A small network was shown many inputs. Here are its activations along a few directions, one row for each input.
Each table varies a few parts of the input and shows all the possible inputs, shuffled.
Descriptions start from the smaller parts, as in this example, which fits no table here: one of 3 separate values, together with either a single point or one of 11 places around a ring or (one of 4 places along a line, together with one of 8 places around a ring).
Shared parts are said once, and a part with two or three values counts as separate values.
In the rows, 128 means zero.

Other details of the inputs shift rows strongly along two fixed directions, in all tables alike. That doesn't count.

A family of inputs:
row 1: [ 68  77 115 122  94 121 172  94 163 117 135 190  57  85]
row 2: [110 117 122 116 102  57 128 183 173 127 150 153 168 136]
row 3: [157 163 152 152 166 125 109 170 123 132  90  60 147 148]
row 4: [192 158 124 128 137 125 106 146  84 115  92  74 146 171]
row 5: [135 125 115 150 144 174 151  50  87 108  95 107  37 130]
row 6: [178 151 139 131 147 132 106 161  94 127  74  71 154 157]
row 7: [151 154 159 160 167 143 112 155 130 127 111  55 157 147]
row 8: [114 145 135 157 142 160 160  63 101 116 100  79  37 103]
row 9: [ 80 127  83 100  60  93 178 109 123 121 136 185  61  90]
row 10: [109 159 140 137 125 147 157 114  80 127  50  83  32 104]
row 11: [114 112 130 108  87  51 132 183 165 121 138 152 160 143]
row 12: [177 164 121 143 152 110 108 137  97 116 110  71 146 181]
row 13: [107 102 116 113 106  55 124 181 157 128 143 154 171 147]
row 14: [181 159 130 135 138 104 112 138  91 110  98  71 137 187]
row 15: [202 124 129 151 171 165  96 120 118 114 120  85 161 167]
row 16: [ 72 165 158 142 181 176 119  52  84 146 111 127  36 128]
row 17: [ 92  88  98 116  81 128 174  81 150 112 148 197  61  90]
row 18: [140 119 106 111  89 103 127 163 160 123 179 157 193 125]
row 19: [187 145 148 153 164 163 110 134 130 128 121  65 173 131]
row 20: [ 67  88 119 117  88 131 178 108 148 133 134 171  75  55]
row 21: [138 105 100 109  95 102 123 160 144 124 171 157 195 136]
row 22: [145  79 127 118 119 125 121 165 192 129 155 171 193 114]
row 23: [126 104 106 115  96  80 130 151 151 117 177 155 185 153]
row 24: [110 131 154 105 138 138  89 154 178 165 185 197 203 118]
row 25: [113  95 133 105  99  70 126 197 148 133 115 151 169 136]
row 26: [145 114  93 100  94  85 119 174 137 128 150 163 186 136]
row 27: [191 177 121 139 145 133 106 149 106 121 113  74 153 154]
row 28: [174 169 135 155 148 129 115 125 119 111 138  64 152 170]
row 29: [112 110 137 153 162 186 149  79  98 125  69  99  38 107]
row 30: [ 87 123  93  92  49  86 179 112 117 115 123 182  58  99]
row 31: [123 170 116 135 127 171 154 102  77 131  65  92  47  88]
row 32: [ 76 180 165 146 176 177 123  54  99 143 118 124  33 117]
row 33: [105 108 129 124 103  75 131 168 180 121 171 147 178 136]
row 34: [160  87 113 117 108 118 119 152 182 118 173 175 187 127]
row 35: [158 150 147 143 150  97 109 152 102 116  83  62 132 183]
row 36: [105 123 141 107 136 105  92 129 158 147 202 204 187 156]
row 37: [112 115 131 156 157 168 149  63  99 112  81  99  31 125]
row 38: [ 83 115 104  91  59 115 174 134 120 131  99 181  74  68]
row 39: [170 176 157 138 193 176  61 112 105 150 153 111 178 175]
row 40: [165 124 157 160 180 147 108 138 123 129 110  58 162 148]
row 41: [191 153 140 158 156 134 115 112 127 111 144  66 156 160]
row 42: [ 53  97 102 103  84 105 170 137 120 139 102 179  68  76]
row 43: [170 160 143 151 156 158 110 148 122 127 115  64 169 140]
row 44: [113 191 140 132 155 210 118  47  79 149 128 138  49 105]
row 45: [ 99 124  88  86  49 108 173 120 110 121 118 184  67  82]
row 46: [165 130 150 163 174 129 109 122 123 117 123  58 153 166]
row 47: [ 84  82  97 106  84 145 172  96 124 135 129 178  87  59]
row 48: [ 51 139 125 101 101 137 146  68 135 145 179 228  67  90]
row 49: [159 104 112 115  97 108 126 149 168 124 185 158 196 116]
row 50: [143 138 105 139 129 184 153  56  68 119 103  96  54 101]
row 51: [143  67 121 116 125 125 117 160 174 131 146 170 194 125]
row 52: [124  97 115 112 106 110 123 173 154 134 153 152 202 123]
row 53: [143  90 112 119 104  87 130 136 158 118 181 156 186 141]
row 54: [ 73 159 163 138 184 197 118  68  83 160  97 126  44 110]
row 55: [104  90 131 121 116  94 126 181 163 134 150 145 189 130]
row 56: [ 74 105  87  94  75 122 168 128 111 139 104 184  80  70]
row 57: [169 123 165 165 187 158 105 142 150 123 105  73 149 150]
row 58: [107 116 147 101 144 137  85 152 161 167 177 198 206 130]
row 59: [136 175 195 152 212 168  72 135 139 157 135  96 161 156]
row 60: [149 144 146 159 167 121 107 137 117 116 118  56 153 177]
Each input here is: one of 2 separate values, together with one of 5 places around a ring, together with either a single point or one of 5 places along a line.
Question: Changing only the choice among 2 separate values turns row 56 into row 31. The same change can be made to row 6. Which row results?
Answer: row 38
Question: Changing only the choice among 2 separate values turns row 53 into row 41. The same change can be made to row 55. Which row results?
Answer: row 7
Question: Which other rows does row 46 become when the choice among 2 separate values takes its other values? List them by row number.
Answer: row 8
Question: Which other rows agree with row 39 in the choice among 2 separate values and the place on the ring of 5? List them by row number.
Answer: row 4, row 15, row 21, row 26, row 50
Question: Which other rows does row 58 become when the place on the ring of 5 takes its other values? List them by row number.
Answer: row 16, row 36, row 39, row 54
Question: Which other rows agree with row 27 in the choice among 2 separate values and the place on the ring of 5? List them by row number.
Answer: row 18, row 34, row 44, row 45, row 49

A family of inputs:
row 61: [123 115 125 116 118 116 122 144 146 134 151 156 160 126]
row 62: [141 109 105 113  86  77 141 172 141 114 128 132 160 134]
row 63: [ 76 137 106 123 104 171 175  49  85 127 106 150   6  75]
row 64: [177 170 159 162 188 166  98 122 102 127  97  47 135 161]
row 65: [116 113 131 121 124 113 123 146 151 133 143 152 150 127]
row 66: [127 110 127 122 124 123 124 133 147 129 148 152 150 128]
row 67: [142 101 107 117  90  77 142 173 146 113 126 129 162 133]
row 68: [110 120 131 117 119 106 124 143 144 134 145 154 146 130]
row 69: [180 166 152 165 186 169 102 107 103 121 109  51 131 163]
row 70: [115 119 128 116 119 111 122 147 147 135 146 157 152 128]
row 71: [121 121 129 116 118 116 123 145 145 135 146 153 153 123]
row 72: [182 171 151 159 186 169  97 109  95 125 104  55 131 166]
row 73: [110 113 133 120 121 106 125 145 150 133 145 152 148 129]
row 74: [ 72 127 109 123 107 173 175  58  87 131  97 150  10  70]
Question: Describe the family of inputs behind these rows.
Answer: one of 2 separate values, together with either a single point or one of 6 places along a line
Question: Changing only the choice among 2 separate values turns row 74 into row 61. The same change can be made to row 66. Which row results?
Answer: row 72
Question: Which other rows does row 71 become when the choice among 2 separate values takes its other values? List them by row number.
Answer: row 64

A family of inputs:
row 75: [215 129 154 158 170 136  89 141 147 112 139  70 205 188]
row 76: [124 153 116 124 124 175 151  44  78 123 111 133  26 103]
row 77: [187 187 149 147 180 174  81 128 112 135 143  67 185 163]
row 78: [206 165 144 151 182 143  77 130 140 125 176  78 213 177]
row 79: [129  56 117 102  87  47 122 220 192 123 166 164 238 135]
row 80: [149 164 128 141 129  92 124 134 119 115 130  98 121 162]
row 81: [153 134 122 127 141 138 115 151 116 133  93 112 148 132]
row 82: [ 34 119  91  82  33  74 184 138 135 132 144 226  69  78]
row 83: [113 151 167 145 182 140  91 103 132 137 146 131 131 153]
row 84: [117 136 110 153 129 193 169  37  95 114 117 105  37  92]
row 85: [189 144 146 159 152  85 103 168 150 102 126  48 187 195]
row 86: [ 94  91  94  75  68  82 129 177 165 139 177 235 185 118]
row 87: [160 109 119 141 143 140 122 147 125 115  99  96 140 136]
row 88: [ 59  54 141 105 112  87 137 175 210 150 181 222 171 101]
row 89: [ 42  79  89  76  43  85 186 138 130 141 120 218  84  54]
row 90: [137 156 132 124 131 120 116 145  93 133 118 106 145 154]
row 91: [152 116 126 142 132 110 129 125 117 113 116  84 137 158]
row 92: [211 123 158 156 171 142  90 170 145 117 121  67 206 166]
row 93: [ 54 161 151 127 148 177 122  72  93 153 110 147  37 101]
row 94: [107 152 109 131 118 142 159  63  59 123  98 113  27 116]
row 95: [106  49  87  97  67  71 145 158 189 118 177 217 177 120]
row 96: [114 144 124 123 118 182 157  80  83 137  74 126  40  77]
row 97: [166 144 115 133 147 131 107 118 111 121 132 117 135 161]
row 98: [ 96  83 107  93  74 100 139 169 190 148 187 218 196  76]
row 99: [ 71 132 152 151 167 179 154  45 105 129 100 125  24 111]
row 100: [116 129 114 154 129 198 169  68  95 122 101 102  40  71]
row 101: [154 157 140 118 137 152 106 126 112 134 131 126 145 141]
row 102: [143 129 133 140 126 101 137 164 137 108  99  75 127 136]
row 103: [105 141 170 138 176 147  99 139 140 162 117 119 131 131]
row 104: [135 155 135 130 125  99 132 166 126 126  92  91 132 133]
Question: Changing only one part turns row 77 into row 78. The same change can be made to row 86. Which row results?
Answer: row 97
Question: Describe the family of inputs behind these rows.
Answer: one of 5 places around a ring, together with either a single point or one of 5 places along a line

A family of inputs:
row 105: [167 130 141 143 152 121 106 155 140 122 127  92 175 157]
row 106: [145 141 125 141 140 153 134 103 100 121 103  94  96 129]
row 107: [130 121 128 118 116  95 119 162 148 130 146 142 171 139]
row 108: [116 119 112 123 108 136 151 106 118 123 120 140  90 106]
row 109: [137 157 133 140 145 145 128 111  96 126  97  91  92 135]
row 110: [115 120 112 123 107 135 151 107 118 123 121 138  92 105]
row 111: [138 140 130 144 142 150 136 109 105 122 100  90  95 126]
row 112: [ 60 101 124 102 106 136 137  93 158 148 186 229 111  89]
row 113: [159 138 145 141 151 116 105 158 136 126 124  91 172 159]
row 114: [143 153 125 139 140 151 131 105  94 123 103  94  95 133]
row 115: [130 114 132 122 121  99 121 162 154 128 140 140 167 138]
row 116: [111 130 112 120 106 132 149 109 113 126 122 141  91 108]
row 117: [162 143 141 136 150 113 100 159 131 127 128  97 178 165]
row 118: [ 85 128 146 125 148 171 123  91 132 151 143 168  98  99]
row 119: [101 123 121 123 113 128 148 116 117 128 111 138  87 110]
row 120: [165 129 139 142 151 122 107 154 137 123 126  93 174 157]
row 121: [114  89 110  96  80  73 130 174 179 130 178 199 192 122]
Question: Describe the family of inputs behind these rows.
Answer: either one of 2 separate values or (one of 3 separate values, together with one of 5 places around a ring)
Question: Which other rows does row 109 become when the choice among 3 separate values takes its other values? List them by row number.
Answer: row 107, row 117
